Each row below holds a small network's activations on one input, seen along a few directions.
In each table, some parts of the input vary, and every possible input appears once, in random order.
Descriptions start from the smaller parts, as in this example, which fits no table here: one of 4 places along a line, together with either a single point or one of 11 places around a ring or (one of 2 separate values, together with one of 8 places around a ring).
Shared parts are said once, and a part with two or three values counts as separate values.
In the rows, zero is written as 128.

Table:
row 1: [115 151 131 127 119 120 121 120 123 126 135 122 139 145 135 120 143]
row 2: [121 145 129 123 121 120 122 122 121 128 138 128 141 151 142 113 144]
row 3: [115 150 129 128 121 129 135 117 121 119 133 129 147 138 140 128 141]
row 4: [149 124 100 136  94 105 117 115 115 127 137 133 142 142 130 124 143]
row 5: [111 111 125 119 132 118 142 131 150 140 118 120 131 104 133 130 101]
row 6: [119 148 125 127 129 124 134 113 127 116 142 121 145 138 140 130 138]
row 7: [161 104 193 127 224 202  99 123 128 119 145 204  47  78  94 153 164]
row 8: [106 116 119 124 126 125 140 131 146 149 115 124 127 111 129 126  99]
row 9: [148 134  98 139  96 108 123 114 115 123 129 130 143 131 132 135 143]
row 10: [142 131 101 139  92 104 115 114 116 126 135 127 140 137 124 134 142]
row 11: [143 130 100 141  95 111 130 109 115 120 130 134 148 132 130 142 139]
row 12: [125 125 134 120 130 136 141 140 126 112 122 101 135 136 128 132 110]
row 13: [147 127 103 138 100 106 131 107 120 115 136 129 146 130 135 147 138]
row 14: [115 112 125 121 126 117 126 141 152 153 117 127 126 123 136 113 104]
row 15: [121 128 129 125 124 142 140 140 123 122 118 104 133 143 123 127 109]
row 16: [126 132 128 124 126 140 133 144 124 125 116  99 127 142 126 121 113]
row 17: [112 117 129 120 126 120 136 139 148 146 106 123 128 103 135 120 106]
row 18: [127 120 139 121 122 133 129 152 125 123 116 107 130 152 134 117 118]
row 19: [107 115 132 123 123 115 127 139 148 149 111 121 126 111 129 120 103]
row 20: [120 155 123 127 123 126 128 118 123 125 134 122 139 140 139 119 143]
row 21: [120 127 136 125 122 133 126 146 123 126 117  99 127 147 122 122 113]
row 22: [167 115 189 144 244 181 122 141 126 126 167 209  50  82  79 141 164]
- What do these inputs look like to the network? => either one of 2 separate values or (one of 4 places along a line, together with one of 5 places along a line)
- Which other rows does row 10 become when the place on the line of 4 takes its other values? List them by row number. => row 1, row 19, row 21
- Which other rows does row 8 become when the place on the line of 4 takes its other values? List them by row number. => row 3, row 11, row 15

Table:
row 23: [113 139 113 124  94 106 133 131 126 130 120 103 156 150 145 117 120]
row 24: [161 104 178 133 213 176 111 137 132 130 146 193  59  83  90 142 150]
row 25: [114 139 104 127  88 107 131 119 125 129 119 109 155 141 145 124 124]
row 26: [115 128 103 125  89 111 133 124 129 129 113 101 152 143 142 125 110]
row 27: [110 138 111 121  94 107 126 125 130 131 120 102 153 149 147 117 118]
row 28: [126 137 108 129  89 106 131 127 121 124 123 107 156 150 142 122 128]
row 29: [158 113 184 131 223 189 116 131 124 119 151 185  60  90  88 147 153]
row 30: [115 137 107 129  94 105 141 132 129 134 119  97 156 145 138 120 113]
row 31: [161 109 179 134 213 174 109 131 131 130 150 198  62  84  94 141 155]
row 32: [121 133 105 127  88 110 125 127 123 124 117  99 149 148 140 124 119]
row 33: [118 126 102 126  92 105 139 124 132 129 117 100 156 138 143 127 109]
row 34: [123 135 100 129  89 102 135 118 128 125 122 109 158 137 144 129 122]
row 35: [159 118 185 132 222 187 115 126 126 119 154 190  63  91  93 147 157]
row 36: [118 129 106 124  91 111 128 128 128 128 116  97 150 150 143 120 113]
row 37: [121 137 101 128  86 108 130 118 125 126 118 110 155 142 143 127 123]
row 38: [119 138 112 128  91 104 132 126 123 127 125 106 157 151 143 119 129]
row 39: [149 116 188 128 228 191 120 136 133 123 149 184  61  88  91 141 149]
row 40: [114 139 107 127  95 103 139 128 129 133 122 103 158 146 143 121 118]
row 41: [121 129 102 129  88 103 135 122 129 125 120 102 155 137 139 131 115]
row 42: [151 106 182 130 219 178 114 141 138 135 144 191  60  81  93 136 148]
row 43: [116 139 108 126  91 106 126 121 125 128 123 105 153 149 145 119 127]
row 44: [149 109 182 130 221 177 112 135 134 136 147 196  61  83  94 136 152]
row 45: [115 137 114 125  93 108 135 135 126 130 117  97 154 149 141 116 116]
row 46: [112 136 111 123  93 109 128 130 130 132 117  96 151 148 142 116 114]
row 47: [154 111 184 127 228 193 120 136 128 121 149 186  59  88  91 143 149]
row 48: [108 138 107 123  91 108 132 122 130 132 115 106 155 142 147 122 115]
row 49: [157 101 179 130 217 179 115 140 135 133 144 193  58  83  93 138 146]
row 50: [121 130 109 126  92 110 135 134 124 127 117  99 153 151 141 120 115]
row 51: [119 132 102 129  85 110 130 123 124 125 114 103 151 141 139 129 116]
row 52: [124 133 103 132  89 105 137 129 123 127 121 101 154 146 136 128 118]
row 53: [126 138 102 132  90 103 136 124 123 127 125 108 158 147 140 126 125]
row 54: [152 120 186 133 225 188 117 129 127 121 155 191  64  89  95 143 159]
row 55: [154 109 180 134 215 174 111 132 133 132 151 198  63  83  95 137 156]
row 56: [109 135 108 125  90 109 133 126 131 133 114  99 153 141 141 121 111]
row 57: [119 138 105 130  92 101 138 124 125 131 127 106 158 147 141 122 126]
row 58: [121 129 104 129  93 106 140 130 127 131 121  99 155 147 138 124 112]
row 59: [123 138 105 127  89 108 124 122 123 125 120 106 153 149 144 122 126]
row 60: [116 136 104 127  91 100 137 118 130 129 124 108 158 137 145 126 123]
row 61: [112 134 106 126  93 104 140 126 133 132 116  99 157 135 143 124 110]
row 62: [111 136 105 124  94 102 138 122 133 131 119 105 158 136 147 124 115]
row 63: [146 118 187 128 230 189 118 131 131 123 153 189  62  89  93 140 153]
row 64: [124 131 110 129  89 107 131 131 122 124 121 100 153 151 137 124 121]
- The inputs of row 37 and row 48 match in every part but one. If row 35 is changed in the same way as row 37 into row 48, which row does it become? => row 63
- What do these inputs look like to the network? => one of 6 places around a ring, together with either one of 2 separate values or one of 5 places around a ring
- Which other rows does row 38 become when the place on the ring of 5 takes its other values? List them by row number. => row 25, row 43, row 57, row 60
- Which other rows agree with row 51 in the place on the ring of 6? List them by row number. => row 24, row 29, row 32, row 41, row 52, row 64

Table:
row 65: [152 140 118 128  57  95 119 156  97  97 121  96 174 204 159 105 147]
row 66: [137  91 150 135 173 140 115 138 149 161 116 173  69  52  92 142 118]
row 67: [152  93  63 131  35  59 117 114 131 129 119 122 174 149 160 126 117]
row 68: [161  97 144 130 179 132 109 102 147 131 151 213  88  64 124 148 157]
row 69: [136 160 193 125 202 186 121 134 109 114 150 197  98 126 125 112 188]
row 70: [138 175 139 154 190 161 115  75 111 121 179 170  95  99  88 161 185]
row 71: [138 115 180 118 201 204 111 150 124 109 129 125  67 138  98 136 120]
row 72: [ 96 146 115 104  86 139 150 139 119 100  96  56 171 172 162 114  93]
row 73: [ 94 123 180 119 224 166 138 146 168 163 142 141  78  94  99 121 103]
row 74: [112 106  69 134  40  72 131 135 138 164  86  87 160 125 136 119  84]
row 75: [ 91 123 106 112  92  96 167 156 147 147 105  61 172 152 152 103  73]
row 76: [128 167  78 145  56  88 144  90  95 101 142  95 190 161 141 148 150]
- The inputs of row 74 and row 66 match in every part but one. If row 75 is changed in the same way as row 74 into row 66, which row does it become? => row 73
- What do these inputs look like to the network? => one of 2 separate values, together with one of 6 places around a ring
- Which other rows does row 76 become when the choice among 2 separate values takes its other values? List them by row number. => row 70

Table:
row 77: [121 128 106 137  99  70 115 101 140 151 148 150 143 116 137 133 146]
row 78: [174  85 188 135 201 171 103 157 131 116 132 181  53  96  93 147 137]
row 79: [132 141  80 140 105 129 138  82 128 136 123 139 141 106 134 149 131]
row 80: [ 83 145 126 140  90  86 125 134 138 171 109 126 137 105 126 118 125]
row 81: [135 102 114 137 112 142 153 147 110 120 118 101 134 135  93 148  94]
row 82: [124  97 126 105 110 126 113 154 143 126 103  83 122 150 139 111  87]
row 83: [118 154 138 137 107 100 105 113 110 115 161 136 145 160 133 124 168]
row 84: [148 110 158 120 222 165 128 121 157 145 145 201  79  57 113 130 138]
row 85: [143 131 195 119 228 191 123 132 120 115 155 182  75 108 115 128 166]
row 86: [105 152 141 133 132 140 159 130 113 104 141  93 151 145 111 146 122]
row 87: [119 120 111 131 125 110 177 122 146 124 128 114 152 100 134 152  96]
row 88: [146 120 115 132  99 109 124 167 125 151 103 109 131 143 132  98 123]
row 89: [137 159 112 123 115 158 132  98 102  86 131 129 151 150 144 138 157]
row 90: [ 96 176 140 132 110 122 127 141 112 147 122 112 143 157 129  98 144]
row 91: [ 96 120 111 108 125 107 137 125 173 149 113  99 137 121 169 113  90]
row 92: [174  98 106 134  98  98 108 131 121 124 138 141 140 153 137 117 142]
row 93: [ 88 155 133 107 133 148 126 128 137 134 124  87 141 172 147 101 109]
row 94: [166 111 104 133  93 133 112 120 101  91 109 121 128 130 120 152 130]
- What do these inputs look like to the network? => one of 3 separate values, together with either a single point or one of 5 places around a ring
- The inputs of row 82 and row 93 match in every part but the choice among 3 separate values. If row 88 is changed in the same way as row 82 into row 93, which row does it become? => row 90
- Which other rows agree with row 80 in the choice among 3 separate values? List them by row number. => row 77, row 79, row 84, row 87, row 91
- Which other rows does row 89 become when the choice among 3 separate values takes its other values? List them by row number. => row 79, row 94
